A small network was shown many inputs. Here are its activations along a few directions, one row for each input.
In each table, some parts of the input vary, and every possible input appears once, in random order.
A made-up example of a description, with smaller parts first: values(2) and (point or line(11) or (line(4) and ring(8))).
Shared parts are said once, and a part with two or three values counts as separate values.

Other details of the inputs vary at random and push rows far along two fixed directions, the same in every table; ignore that.

Rows:
r1: [-18  34 -19   8  -2   9  -5   7  16  -8  -7  -6  16]
r2: [ 14 -19 -18  -5  14 -22   6  -3 -23  -7  10  -8  14]
r3: [  9  -5 -11   3   6 -16   6  -3 -11 -15   5  -2  12]
r4: [ 14  -4   1  -8   3  -5  -6  -3 -16   5   4   5  15]
r5: [ 14 -39  -5  -2   4  -4  20  -4 -26  -1  22   5 -42]
r6: [ 20  -2 -13  -8   5 -28  -6  16 -21  19  -1  -7  -1]
r7: [-16  42   9   0  -3  42 -15  -4  18  -7 -16  10  11]
r8: [-11  15  -4  -5   4  -7  -4   0  11  -3 -24 -12  29]
r9: [  6  -5 -17 -15  14 -35   5   5 -16  16 -17 -21  24]
r10: [  9 -37  -2  12   5 -23  16  -2 -15   2  23  17 -39]
r11: [ 13 -25   9   0  -3   4  -3  -1 -13  11  12  11 -11]
r12: [ -4   4   3 -12  -6   6  -2  -5   3  -9 -11 -19  36]
r13: [-15   8  26  24 -20  40  16 -15  26 -24  23  34 -57]
r14: [ 15 -10  31  10 -16   6   3  -4   2  -6  24  27 -33]
r15: [ 11   6 -16  -1  12 -19  -2   7  -8 -20  -7 -15  29]
r16: [  8 -21 -14 -19   0 -23   6   4 -19  20   0 -24   4]
r17: [  0  -7  15  -8  -5  11  14 -16   5  -2   4   5 -24]
r18: [ 13 -20   1  12   5 -13   8   2  -2 -11  13   5 -19]
r19: [  2  -1 -14  -9  12  -4 -17  11 -17  14 -16  -9  29]
r20: [-24  22   4  -2  -2  16  -9  -6  24  -5 -19  -8  25]
r21: [ -5   1  27   9 -23  36  -6  -8  10  -7  17  22 -12]
r22: [  2  11   5  -5   3  -6  -4   2  14 -10 -21 -16  28]
r23: [  4  -6   0  -7   5 -24   6   6  -2   8  -8 -15   1]
r24: [-22  36   1   3 -16  38 -21   6  19   6  -8   0  15]
r25: [ -3  10 -37  -7  15 -16  -4  10 -11   6  -4 -19  24]
r26: [  6  31  -3  -9  10   7 -13  10  -2  -6 -26  -5  21]
r27: [ -5   4  24  12 -12  30  -8 -10  18   0  12  26 -17]
r28: [  6 -40  -4   8   8 -18  14  -5 -16   6  26  14 -38]
r29: [ 19 -19   1 -13   2 -30  12  -7 -15   0   0  -9  13]
r30: [  5 -11  26  14  -9   4  -2   1   6   4  16  28 -42]
r31: [ 14  -2   2 -16   8 -17  10   1  -7  -5 -14 -15  -1]
r32: [-16  22   7   7  -4  23 -13   0  12  12  -1  12   0]
r33: [-21   2  22   8 -16  20   6 -13  24   5  11  10 -25]
r34: [ 12   5 -28 -17  14 -22 -12  11 -26  26  -8 -14  23]
r35: [ -1   0  10  -8  -6   2   4 -13   7  -7   1  -5  16]
r36: [  6 -14  -8  -1  10   0  14  -7 -14  -6  12   5 -25]
r37: [-16   4   0  13  -5  28  -5  -3  17 -17   2   0   8]
r38: [ 15 -11  -9  -5  13 -25  -6   7 -22  16  -6   5   6]
r39: [-14  14  19   6  -9   9  -3  -1  27 -11 -10   0  -1]
r40: [-16  18  -6   7  -6  26  -8  -2  12 -25  -4  -9  30]
r41: [ 10   7 -22  -9  18 -27 -10  13 -24  22 -17  -9  28]
r42: [  3  -2  38  20 -19  24  -2  -4  22  -6  19  34 -41]
r43: [ 26 -39  24  -4 -10 -27  21  -9 -10  -2  24   7 -34]
r44: [-11   9 -14  10   6  -4   3   5   3  -2  -1   1   2]
r45: [  7 -37 -11   3  -5 -11  15   3 -19  13  33   2 -42]
r46: [  3 -18   5   1  -2   2  -3   4 -16  24  13   8 -20]
r47: [ 17 -42  12 -14  -5  -7  23 -11 -21   9  15   0 -39]
r48: [-17  23 -10  10   5  22 -10  -2  21 -18 -10  -3  28]
r49: [-12  38   3   7  -1  14 -19  13  16   2 -18   1  18]
r50: [ 17  -2 -20 -22  18  -6  -8   9 -33  13 -20 -15  25]
r51: [ 16 -12 -10 -14  13 -32   4  -1 -12   4 -16 -18  30]
r52: [-12  34   5  -8  -3  18   1  -7  19 -14 -26  -8  19]
r53: [-30   2  17  25 -18  42  -1  -6  29 -16  17  20 -30]
r54: [ -8   4  43  26 -27  40  -1 -13  31  -7  23  45 -45]
r55: [-16  30  -2  -4 -11   6  -3  -1  21   1 -14 -12  17]
r56: [  7  -3 -28  -2  24 -32  -4  16 -14  -5 -16 -18  25]
r57: [  2 -17   3  -8  -8 -11  12  -7  -2  17  15  -3 -24]
r58: [ 29 -33  16   1  -7 -18  11  -7 -24   8  27  25 -30]
r59: [ 23  -4 -10 -14  15 -18   1   3 -29  10 -10   2   3]
r60: [  7 -33  12  -5  -6  -3  10  -9  -4   4   9  -3 -10]
r61: [-34  29  -9  12  -4  34 -11   6  23 -10  -9  -6  18]
r62: [ 14 -26  -6   8  -2 -24  16   7 -12   5  30   6 -47]
r63: [ 10   6 -12  -5   0 -15  -6   8 -14  19   0   1   1]
r64: [  9 -11 -21   2  18 -32   5  14 -17   4   0 -12   0]
r65: [-31  24   9   1 -12  30  -7  -2  27  -1 -15 -11  18]
r66: [  4  -3  -8 -14  11 -13  -2  -5  -1   2 -16 -19  35]
r67: [ -2  29 -17  -2  14   3  -3   9   3 -23 -21 -15  20]
r68: [-31  24   0  18  -4  31  -4  -2  27  -8   5  10  -6]
r69: [-11  21  10   2 -16   7   0   2  25  -3  -4  -7  -6]
r70: [  5  -5  -6  -5  11  -8 -10   3 -13  16  -4   5   7]
r71: [-14  26  -8  13   3  15  -8   0  21 -21 -13  -1  28]
r72: [-12  -8   5  -5  -3   5  -1  -2   6   2  -8 -10   9]
Each input here is: values(3) and line(4) and (point or line(5)).
Changing only the values(3) part turns r8 into r10. The same change can be made to r31. Which row results?
Answer: r67
Change only the values(3) part in r23. List by row number the other rows that result.
Answer: r49, r64
Change only the line(4) part in r27. List by row number the other rows that result.
Answer: r11, r42, r54
Change only the values(3) part in r20. List by row number the other rows that result.
Answer: r28, r70
Change only the line(5) part in r45. List by row number the other rows that result.
Answer: r37, r40, r53, r61

Rows:
r73: [ -4  25  11   2  -3  16  -8   1  11  -4 -10   8   3]
r74: [  6  -9  12   5  -2  -4  -2   0  -3   7   7  15 -13]
r75: [ 22 -30 -12 -10  10 -26   3   5 -31  15  10  -4  -2]
r76: [ 27 -23  -7  -9  11 -34   0   6 -29  15   5  -1   3]
r77: [ 18 -32 -10  -8  12 -25   3   4 -31  18   6  -2  -3]
r78: [ 20 -23  -9 -16   3 -28   6   2 -27  20   7  -8  -6]
r79: [-15  19  -2   8   2  22  -8   0  14  -7  -7   7   4]
r80: [ -2  25 -27  -7  12  -1 -11   9  -6  -6 -19 -17  41]
r81: [  0 -11  10  -2  -5   1   2  -3  -1  15   5   7 -20]
r82: [ -5  26 -29  -4  10  -9  -9  13  -2  -3 -18 -21  36]
r83: [-16  16   8   3  -8  17 -10   0  15   7  -7   2  10]
r84: [  3 -11  10  -1  -9  -1   0  -2  -2  13  14   6 -14]
r85: [  4 -24  19  -6 -11  -7  21 -16  10  -8   7  -7 -11]
r86: [  7 -10   4  -1  -7   4   4  -2  -9   4  13   8 -18]
r87: [ -6  20  10   4  -1  15 -11   1  13  -1 -12   9   5]
r88: [ 13  -4   9   0  -6  -4   1  -1  -6   4   9  12 -15]
r89: [-16   9   5  15  -6  17  -1   0  18  -3   6  12 -24]
r90: [ -1 -20   5   2  -3 -14  22  -8   8 -21  10  -6 -14]
r91: [ -3  10 -21 -13  17 -15   2  -2   0 -25 -27 -33  54]
r92: [ 22 -43  -1 -14   8 -32  21 -10 -21  -6   4 -17   0]
r93: [ -2  21 -25  -4  14  -2 -15  10  -5  -4 -16 -15  44]
r94: [  2  -7  10  -4  -7   2   4  -3  -4  13   7   4 -22]
r95: [-13   5   9  16  -7  22  -2  -3  13  -5  10  18 -15]
r96: [  1 -10  -4  10  -2  -7   3   4  -2   2  17   5 -18]
r97: [-14  17   4   3  -3  25 -10   0  13  -2 -10   5   6]
r98: [ -9   9  14   6 -10  27  -1  -4  10  -2   5  13 -19]
r99: [ -2  -1  30   6 -15  10  12 -15  27 -25   2   5  -8]
r100: [-13  24  -1   6   0  24  -5   1  12  -9  -5   5   2]
r101: [-14  13   6  13  -8  18   3   1  16  -5   8  10 -25]
r102: [ -9  20 -28   0  16 -11 -13  14  -2   2 -21 -18  40]
Changing only one part turns r89 into r87. The same change can be made to r96. Which row results?
Answer: r76
Describe the family of inputs behind these rows.
Answer: line(5) and (point or ring(5))
Start at r75 and move only the ring(5) part, one step at a time. The first step leads to r86. Which rows follow, in order?
Answer: r98, r97, r77
List by row number the other rows that have the line(5) part in common with r93.
Answer: r79, r80, r91, r95, r100
